A small network was trained on made-up records. Each row is its average activation on records with the value named, seen along a few directions.
Values that are neighbours, or in one group, have similar rows; names and order tell nothing.
Random noise pushes rows far along 2 fixed directions. That doesn't count. These rows show it; they differ only by the noise:
[62, -14, 124, 45, 173, 148, -3, -113, 228, 1, 66, -116]
[12, -210, 475, -43, 148, 377, -93, -387, 609, -58, -37, -246]
[60, 167, -354, 118, 171, -83, 99, 155, -176, 101, 166, 57]
[53, 166, -373, 116, 168, -84, 100, 154, -180, 107, 166, 64]


Zufa, 20 values:
p6: [-32, -51, 129, -84, -23, -192, 87, 159, -118, -188, -7, -109]
p17: [-143, 27, 81, -49, 68, 275, -172, -356, 20, 178, -206, 146]
p15: [-46, -166, -247, -223, -242, -36, 139, 267, -219, 5, -103, 255]
p3: [221, 115, 354, 61, -60, -289, 91, 56, -5, -465, 245, -242]
p1: [-25, 86, 351, 176, 139, 189, -86, -202, 186, 196, -216, -56]
p20: [-87, -157, 139, 34, -57, 73, -108, -204, 401, -294, 169, -160]
p9: [-62, -223, -432, -333, -320, -36, -131, -89, -332, 257, -134, 421]
p19: [39, 492, -270, 365, 276, -181, 36, 287, -239, 424, -79, 86]
p14: [276, 100, 95, 5, 29, -391, 131, 566, -474, -258, 13, 9]
p10: [30, -321, 623, -121, -76, -8, -17, 31, 169, -329, -87, -313]
p5: [-406, 52, -784, 125, -49, 55, 28, -112, -168, 609, -210, 312]
p7: [-77, 91, -158, 170, 142, 166, 24, -43, 180, 404, -88, -103]
p12: [-286, 188, -893, 1, -185, -278, 61, 18, -198, -117, 210, 247]
p8: [109, 266, -23, 5, 125, -26, -119, 6, -323, 187, -95, 272]
p13: [102, -24, -213, 29, -18, -6, 40, 93, -126, -76, 217, -45]
p16: [78, -26, 665, -146, -12, -66, -26, -30, 249, -454, 7, -271]
p18: [-72, -150, -203, -130, -206, -75, 112, 187, -241, 87, -64, 255]
p2: [189, 91, 260, 213, -42, -226, -20, 113, -77, -472, 350, -184]
p4: [250, -61, 576, 6, 147, 409, -93, -215, 511, 18, -100, -434]
p11: [421, 250, 346, 50, 23, -334, 56, 493, -510, -117, 133, 107]
The values of Zufa form a ring.
Name the neighbours of p15, in listed order. -> p14, p18
Name the neighbours of p13, in listed order. -> p20, p4
Name the neighbours of p6, in listed order. -> p10, p16
Name the neighbours of p1, in listed order. -> p17, p5
